These are the activations of a small neural network, seen along a few directions. Each row is one input.
Each table varies a few parts of the input and shows all the possible inputs, shuffled.
Descriptions start from the smaller parts, as in this example, which fits no table here: ring(5) and (point or line(11) or (values(3) and line(4))).
Shared parts are said once, and a part with two or three values counts as separate values.

Other details of the inputs shift rows strongly along three fixed directions, in all tables alike. That doesn't count.

A family of inputs:
r1: [ 13 -12  -9  -4   2   7   6  -2  17   7   2  19]
r2: [ -3   9   3  -7   5  -7  -9  -3  -2   3 -10  -7]
r3: [ 6 -6 -7  9  1 10 20  4 14  4  3 15]
r4: [ -7   0 -12  -1   9  -2  -7   3 -24   2   8 -13]
r5: [-10  12   3  -3   4 -10  -6   0  -3   8   3  -5]
r6: [  8 -13  -4  -1   5  10   9  -3  18   6  -6  18]
r7: [  7  -8 -12   2   4  10  13  -3  20  -1   8  14]
r8: [  4 -24  -9   4  10  15  20  -3  -3  16   0  10]
r9: [ -1  10   4  -7   5  -3  -6  -2  -1  -1 -11  -9]
r10: [ 15  75  55 -37 -55  95  32 -63 -54 -12  20  29]
r11: [  2  -1  -9   0   9   2 -12   3 -23   4   1 -14]
r12: [ 3 -8 -4  3  4  7 14  1 17 10  7 20]
r13: [ -8   3  -1   2  11   1   0   6 -26   8   6 -10]
r14: [  4 -16  -5   4  -3   4  18  -4  13  12  -4  16]
r15: [  5   9  -2  -5   6  -7  -7   2   2  -5  -3 -14]
r16: [  6   9  -5   1  -1  -9  -8   1  -5  -1  -5 -10]
r17: [ 10 -22 -13   6  12  19  11  -2  -2  12  -5  13]
r18: [ -5  10  -7  -1  -4 -10  -7  -2  -8   0   3  -6]
r19: [  5   9  -5   0  -1  -6  -7   4  -4  -3  -5 -12]
r20: [  3 -16  -5   6  -3   5  16  -6  13  14  -4  16]
r21: [  3  10   1   2   2  -3  -1   1  -3  -5 -14 -12]
r22: [  1  10   1   0   0  -2  -2   1  -5  -3 -14 -10]
r23: [ 12 -12  -7   5   0   9  13   0  14   3 -10  17]
r24: [  7  -9 -16   6  -3   8  13  -1  14   3   6  17]
r25: [ -3  10  -8   2  -2  -7  -4   1  -4  -6   2 -10]
r26: [  2 -15  -1   1   2   9  14  -5  19  10  -1  14]
r27: [ -6 -39  43  14 -18  -6 -31  19 -22 -44  14   8]
r28: [  1  11   5  -4   7  -1  -4  -2   0  -4 -11 -12]
r29: [-10 -37  45  15 -19   1 -18  18 -19 -46  18  -2]
r30: [  5 -15  -5   7  -2   8  20  -1  16   6  -5  11]
r31: [  2   8  -6  -2  -3 -10 -11   1  -7   3  -4  -8]
r32: [  3   8  -6  -1  -3  -9 -10   2  -6   1  -4  -9]
r33: [-6 11  0  5  0 -9  0  4 -5  2  0 -8]
r34: [ -8  11  -5  -7   1 -10  -9  -5  -4   2   6  -5]
r35: [ -9 -36  32  16 -18  -4 -25  22 -17 -50  28   2]
r36: [  3   8  -6  -2  -3 -10 -10   1  -7   2  -4  -8]
r37: [ -5  10  -7  -2  -4 -12  -7  -2  -8   1   4  -5]
r38: [  2 -14  -2   1   3  12  16  -2  21   7  -2  10]
r39: [  4   9  -3  -5   5  -8  -9   1   1  -3  -3 -13]
r40: [ -3   8   2  -8   6 -10  -9  -2  -2   4 -11  -7]
r41: [  2 -15  -2   1   3  10  15  -3  20   9  -2  12]
r42: [-6 11 -5 -5  3 -9 -7 -3 -1 -3  5 -9]
r43: [ -8  12   3  -1   6  -6  -2   4   1   1   2 -10]
r44: [-11   4   4  -6   3 -11  -4  -3   0  10  -6 -11]
r45: [  0 -54  27  19 -22  11 -12  17  -4 -40  33  31]
r46: [ -1   8   0  -1   0  -7  -5   0  -6   1 -14  -8]
r47: [ -7  11   0   3  -1 -12  -2   1  -8   7   1  -4]
r48: [ 3 -8 -5  4  5  8 15  2 18  8  6 18]
r49: [ -7   6   5  -3   5  -4   1   0   4   0  -6 -17]
r50: [ -7   5   2   2  -1  -7   1   0  -2   4  -9 -13]
r51: [ -9   5   1   0  -2  -8   0   0  -3   6  -9 -12]
r52: [ 13 -11  -9  -4   2   9   7   0  18   5   2  18]
r53: [ -2   8  -1  -2  -1  -8  -7   0  -6   4 -13  -6]
r54: [-5 12  0  6  1 -8  2  5 -4  0  0 -9]
r55: [-10   5   5  -6   3  -8  -4  -4  -1   7  -5 -10]
r56: [ 13 -11 -10  -3   2   9   8   1  19   4   2  16]
r57: [ 17 -10 -12   6  -2  11  12   3  16   0  -2  13]
r58: [-6 11 -5 -6  2 -9 -8 -4 -3 -1  6 -7]
r59: [  0  10   4  -4   6  -3  -6  -2   0  -2 -11 -11]
r60: [ -5  11  -5  -4   4  -8  -6  -1   0  -5   4 -11]
r61: [ -7  11   0   3  -1 -10  -1   4  -6   5   0  -7]
r62: [ 12 -12 -10  -5   1   7   5  -1  16   8   3  20]
r63: [ -8  10  -5  -7   2 -10  -9  -3  -3   1   6  -7]
r64: [-9 12  3 -2  4 -9 -5  1 -3  6  3 -5]
r65: [ -6  13   3   1   7  -6   0   4   2  -1   2 -12]
Each input here is: ring(5) and (point or (values(2) and line(6))).
Changing only the ring(5) part turns r24 into r16. The same change can be made to r18. Which row results? -> r36
Changing only the ring(5) part turns r1 into r55. The same change can be made to r52. Which row results? -> r26
Which other rows agree with r3 in the ring(5) part? List them by row number. -> r5, r10, r12, r13, r33, r43, r47, r48, r54, r61, r64, r65
Start at r20 and move only the line(6) part, one step at a time. The first step leads to r14. Which rows follow, in order? -> r51, r50, r30, r29
Change only the ring(5) part in r17. List by row number the other rows that result. -> r4, r8, r11, r13
Change only the values(2) part in r57. List by row number the other rows that result. -> r15
Change only the line(6) part in r53. List by row number the other rows that result. -> r21, r22, r23, r27, r46
Change only the ring(5) part in r62. List by row number the other rows that result. -> r5, r34, r40, r44
